A small network was shown many inputs. Here are its activations along a few directions, one row for each input.
In each table, some parts of the input vary, and every possible input appears once, in random order.
Descriptions start from the smaller parts, as in this example, which fits no table here: one of 2 separate values, together with either a single point or one of 9 places around a ring or (one of 6 places along a line, together with one of 8 places around a ring).
Shared parts are said once, and a part with two or three values counts as separate values.
In the rows, 128 means zero.

Other details of the inputs shift rows strongly along two fixed directions, in all tables alike. That doesn't count.

Rows:
row 1: [146 110 144  93 145  93 110 138 145 130 117 121]
row 2: [ 45 134 161 171 106 151 145 128 155 127 134 120]
row 3: [ 60 130 139 180 151 155 154 100 198 117 116 145]
row 4: [ 59  99 214 117 151  94 124 143 134 162 177 124]
row 5: [ 95 129 153 160 140 144 172  83 145 149 144 141]
row 6: [145 124 115  87 131 112  96 187 100 124 149 116]
row 7: [117 159  67 170  88 161 141 127 113  75 103 134]
row 8: [139 141 116 132 138 150 116 120 133 151 133 147]
row 9: [ 75  97 196 147 172 121 160  63 177 171 147 142]
row 10: [100  92 230  64 140  66 102 165 119 180 165 113]
row 11: [179 155  73 113 105 136 127 159  77 106 129 116]
row 12: [107 154  63 186  94 174 141 118 122  76 121 131]
row 13: [110 150  65 179  97 159 145 126 134  59 101 127]
row 14: [ 92 159  75 176  88 174 136 156 141  63 106 127]
row 15: [145 155  52 180 119 165 157 118 128  81 104 124]
row 16: [102 107 148 130 134 118 147 118 130 121 146 126]
row 17: [100 157  61 169 103 169 124 169 122  71 120 129]
row 18: [ 98 154 107 148 119 145 131 163 114 144 160 123]
row 19: [174 115 141  80 129 100 103 143 136 131 102 109]
row 20: [111 123 160 137 124 122 143  92 129 147 126 144]
row 21: [127 134 121 135 100 133 130 129 114  94 110 124]
row 22: [222 150  68  84 125 129  74 180  94 152 124 132]
row 23: [118  97 214 108 152  97 138  87 159 171 130 138]
row 24: [126 152  75 165 139 171 140 133 157 125 123 141]
row 25: [ 55 101 189 153 177 132 155  80 190 161 150 146]
row 26: [149 171  67 155 102 177 123 132 124 122 101 157]
row 27: [ 42 155 109 199 117 175 144 128 142 118 154 131]
row 28: [213 154  94  94 128 126 119 139  93 170 129 132]
row 29: [136 135 138 121 126 139 118 123 143 145 112 144]
row 30: [173 117 135  74 159 103  95 154 128 170 141 125]
row 31: [171 138 107  70 108 102  83 204  88 113 129 116]
row 32: [ 55 120 154 179 108 149 165  87 163  89 107 122]
row 33: [171 123 159  89 110 106 115 117  97 160 122 134]
row 34: [ 85  91 192  97 157  88 110 150 146 128 168 119]
row 35: [177 157  43 143  92 147 120 141 101  81  83 128]
row 36: [184 140  61 115 110 127 116 162  91 100 122 114]
row 37: [ 95 130 139 170 146 149 149  73 164 147 135 146]
row 38: [167 104 178  66 131  77 103 138  71 160 143 129]
row 39: [136  78 218  60 153  66 114 117 102 183 165 123]
row 40: [115 166  97 137 116 148 128 182  95 138 162 116]
row 41: [108 161  53 168 107 176 136 170 128  84 129 126]
row 42: [148 112 143 101 140 101 112 138 148 123 108 117]
row 43: [119 128 156 129 161 136 146 116 152 160 148 136]
row 44: [152 151  61 156 124 149 120 144 134  92 102 126]
row 45: [173 124 142 102 139 112 116 119 109 167 128 144]
row 46: [185 100 163  54 117  69  94 153  96 126 117  97]
row 47: [116 114 138 130 149 110 146 125 137 102 144 110]
row 48: [121 151  94 160 109 176 130 127 166 111  90 132]
row 49: [192 166  71 126 103 149 118 131 100 142 100 145]
row 50: [231 133  86  72 104 100  91 162  75 113  89 113]
row 51: [ 82 142 125 182  87 172 163  88 138 100 101 130]
row 52: [103 150 104 175 133 176 137 106 150 126 121 154]
row 53: [169 158  76 124 139 149 123 154 133 135 125 127]
row 54: [146 107 139 103 155 101 105 133 146 133 134 119]
row 55: [152  77 201  56 142  53 108 139 120 127 135 107]
row 56: [156 117 168  80 139  88 128 131  90 164 155 117]
row 57: [157 105 152 100 119 103 120 122 128 118 100 108]
row 58: [191 146  92  71  85 122  79 209  80 112 109 106]
row 59: [178 146  93  76 123 113 100 206  84 119 146 110]
row 60: [216 148  88  76  94 113  85 160  42 146 134 127]
row 61: [102 156  92 176  90 165 153 101 116  97 108 145]
row 62: [228 154  95  87  92 134 103 142  84 162  93 133]
row 63: [143 125 147 103 141 119 108 141 150 144 115 128]
row 64: [ 72  88 179 143 178 110 146  93 191 129 141 123]
row 65: [ 21 135 142 190 134 160 153 119 160 131 162 128]
row 66: [113  95 193 103 156  96 134  90 129 180 153 136]
row 67: [ 49 100 189 162 180 129 149  89 204 138 138 139]
row 68: [ 46  81 186 155 164 105 158  86 180 104 150 118]
row 69: [122 102 206 103 127 101 138  90 132 169 123 129]
row 70: [101 129 135 168 147 151 167  82 165 155 137 144]
row 71: [106  90 198  98 150  91 146 104 125 164 162 127]
row 72: [185 115 159  74 137  94 116 132  86 190 152 132]
row 73: [150  96 151  99 150  89 114 115 122 128 129 120]
row 74: [137 151  66 161 136 161 146 130 151  96 115 122]
row 75: [172 105 132 101 138  93 111 132 106 118 118 122]
row 76: [105  91 215 107 160  92 132  82 134 176 155 138]
row 77: [132 167  24 194 116 190 150 131 152  82  98 130]
row 78: [ 47 111 140 181 136 146 163  86 160  96 138 129]
row 79: [ 81 104 141 159 136 119 145 106 148  82 129 124]
row 80: [220 134  76  72 109  95  76 177  64 110 128 109]
row 81: [ 85 125 159 153 109 137 152  91 133 114 119 132]
row 82: [140 173  73 125  82 145  98 188  81 131 135 124]
row 83: [109 148 120 167 109 181 141 107 160 128 101 143]
row 84: [133 182  34 196 110 211 152 126 140 117 110 155]
row 85: [146 110 120 127 139 117 137 118 131 117 125 121]
row 86: [ 88 126 152 169 132 142 154  79 136 134 131 147]
row 87: [ 90 104 132 162 150 126 151  90 156 106 121 125]
row 88: [134  74 224  53 158  48 104 133 102 152 155 114]
Description of these inputs: one of 8 places along a line, together with either one of 2 separate values or one of 9 places around a ring.
Changing only the place on the line of 8 turns row 64 into row 42. The same change can be made to row 25. Which row results? -> row 29
Changing only the place on the line of 8 turns row 47 into row 80. The same change can be made to row 53. Which row results? -> row 22
Change only the choice among 2 separate values in row 4. List by row number the other rows that result. -> row 17

Rows:
row 89: [131 127 116 125 142 113 141 152 129 119 144 111]
row 90: [102 163  93 144  90 165 104 180 124 113 124 127]
row 91: [204 120 154  58 135  87 113 147  96 180 129 114]
row 92: [138 135 139 124 101 131 145 115 110 125 112 123]
row 93: [ 97 163  41 206 122 181 149 121 127  91 140 139]
row 94: [166 148  97 128  88 137 119 118  81 126 108 136]
row 95: [214 126 152  41 141  91  95 158  82 208 149 126]
row 96: [ 81 146  98 197  95 164 157  90 119  87 121 141]
row 97: [129  81 190  84 191  72 111 114 141 170 167 128]
row 98: [195 164  63 101 124 147  98 178 107 137 120 136]
row 99: [174 135  99 103 141 119  90 150 108 142 130 143]
row 100: [ 85 121 124 189 128 156 169  58 149 114 118 144]
row 101: [183 141 103  99 126 127 106 128  85 171 131 142]
row 102: [201 169  74 106 103 160 102 153 105 159 105 140]
row 103: [ 73 169 106 187 108 186 159 121 137 125 141 140]
row 104: [122 172  78 165  85 168 150 144 111 108 114 124]
row 105: [201 139  62 107 115 128  96 147  87 105 107 135]
row 106: [135 101 135 109 133 100  95 131 127 104 123 116]
row 107: [ 87 136 144 158 148 158 145 107 186 144 120 148]
row 108: [145  77 208  76 163  66 102  99 141 155 129 133]
row 109: [ 72 137 106 187 159 169 167 107 188 121 144 134]
row 110: [ 22 112 158 204 132 146 196  79 172  78 142 120]
row 111: [ 90 169  71 176  79 180 129 168 134  76  96 120]
row 112: [144 163  68 172 105 180 124 108 128 131 100 157]
row 113: [ 72 162  86 194 119 183 164 133 139 113 151 132]
row 114: [136 117 118 122 133 109 146 137 114  99 136 110]
row 115: [134  94 200  83 171  83  99 111 148 177 137 141]
row 116: [165 120 138  81 137  88  97 163  72 161 168 124]
row 117: [215 103 149  38 140  68  94 162  94 140 120 113]
row 118: [117  92 211  94 166  88 129 113 180 157 123 124]
row 119: [ 96  91 201  84 124  83 112 150 128 119 135 110]
row 120: [170 164  48 129 120 152 124 178  96 128 146 125]
row 121: [ 72 103 228 120 149 116 150  95 159 183 159 135]
row 122: [ 13 110 147 213 132 161 174  78 213  56 106 118]
row 123: [135 127 115 154 116 143 131  84 135 119  99 143]
row 124: [130  86 208  74 180  73 124 137 160 153 139 119]
row 125: [161 144  76 111  75 131  79 174  75  94 110 125]
row 126: [137 128 154  99 127 104 109 139  90 167 158 136]
row 127: [125 156  64 162 103 163 123 160 149  82  94 112]
row 128: [184 135  76 115 123 129 130 143 109  96 115 114]
row 129: [102 104 178 140 135 126 157  77 168 127 105 131]
row 130: [109 117 175 131 143 128 149  97 176 150 108 130]
row 131: [118 143 105 146 120 139 148 147 117 110 137 113]
row 132: [121 107 166 124 142 117 138 102 163 115 101 129]
row 133: [118 116 159  87 118  96  77 170 103 146 146 129]
row 134: [ 74 108 148 163 133 124 153  99 129 104 150 129]
row 135: [ 95  94 211 105 134  90 150 109 129 135 145 116]
row 136: [167 156  51 125 102 150  79 165  99 111 115 129]
row 137: [119  74 190  94 168  66 125 115 119 135 165 118]
row 138: [173 149 115 103 105 129 102 140  77 166 131 141]
row 139: [216 149  76  97  95 133 123 141  73 127 100 121]
row 140: [115 153 123 151 101 159 154 120 128 133 110 126]
row 141: [ 36  97 196 148 167 129 139 117 205 135 151 123]
row 142: [ 74  67 195 141 181  90 152  71 175 118 152 125]
row 143: [147 155  52 162 125 160 146 141 145  95 112 117]
Changing only one part turns row 128 into row 97. The same change can be made to row 135. Which row results? -> row 126
What do these inputs look like to the network? -> one of 5 places around a ring, together with either one of 2 separate values or one of 9 places around a ring
Change only the choice among 2 separate values in row 111. List by row number the other rows that result. -> row 127
A walk changes only the place on the ring of 5. It starts at row 111 and steps to row 90. List the rest of the walk in order. -> row 133, row 125, row 119
Which other rows agree with row 100 in the place on the ring of 5? List them by row number. -> row 94, row 96, row 105, row 106, row 108, row 123, row 125, row 134, row 137, row 142

Rows:
row 144: [ 97 133  96 170 113 154 149 115 131  84 125 122]
row 145: [123 149 109 134  93 140 125 140  91 134 136 131]
row 146: [138 181  39 177 113 190 137 145 120 131 128 144]
row 147: [126 136  97 120 138 130  98 175 126 127 146 116]
row 148: [171 105 137  70 130  81 102 159  90 131 142 104]
row 149: [157 129 112 122 138 124 131 126 133 128 116 126]
row 150: [ 91 114 184 129 161 124 145 113 168 164 149 140]
row 151: [117 129 128 149 118 147 130 101 155 122  99 134]
row 152: [ 66 123 140 170 170 147 142 108 193 141 150 134]
row 153: [151 152  80 136  99 144 117 160 119  85 109 120]
row 154: [100 116 176 120 116 108 134 114 109 148 146 121]
row 155: [182 145  87  98 102 125  97 176  97 102 104 115]
row 156: [127  99 182 106 159  95 132  96 136 153 136 141]
row 157: [131  98 174  87 149  82 119 145 129 127 142 108]
row 158: [ 92 105 198  97 152  98 126 151 136 153 162 119]
row 159: [ 70 122 119 180 124 152 161  99 147  86 132 128]
row 160: [154 103 176  84 154  97 114 121 143 150 121 125]
row 161: [190 146 119  98 104 125 111 131  76 171 123 132]
row 162: [150 141  81 155 118 157 144 103 123 115 116 141]
row 163: [137  95 171 102 159  93 131 105 142 147 138 121]
row 164: [ 35 135 139 182 142 157 160 120 162 118 158 129]
row 165: [ 86 114 186 120 133 113 133 131 140 142 143 129]
row 166: [125 154 106 154 111 164 140 118 131 142 113 147]
row 167: [150 144  96 144 124 150 134 123 145 115 104 133]
row 168: [118 103 173  98 129  95 111 138 136 120 121 122]
row 169: [149 110 144 110 146 105 131 122 130 140 127 123]
row 170: [204 134 102  66 116  95  83 174  60 133 133 124]
row 171: [118 157  53 175  99 167 143 140 122  71 110 119]
row 172: [167 151  83 136 105 152 119 132 128 118  88 139]
row 173: [ 59 134 127 211 143 170 176  59 182 108 119 160]
row 174: [ 84  99 176 127 130 110 125 119 156 115 128 115]
row 175: [232 130 102  64 122 100  92 151  72 153 123 121]
row 176: [101  88 199 102 150  83 129 117 129 135 154 124]
row 177: [158 177  61 158  90 178 131 125  94 142 110 145]
What do these inputs look like to the network? -> one of 2 separate values, together with either a single point or one of 5 places along a line or one of 11 places along a line
Changing only the choice among 2 separate values turns row 176 into row 156. The same change can be made to row 165. Which row results? -> row 166
Change only the place on the line of 5 in row 165. List by row number the other rows that result. -> row 145, row 154, row 158, row 164
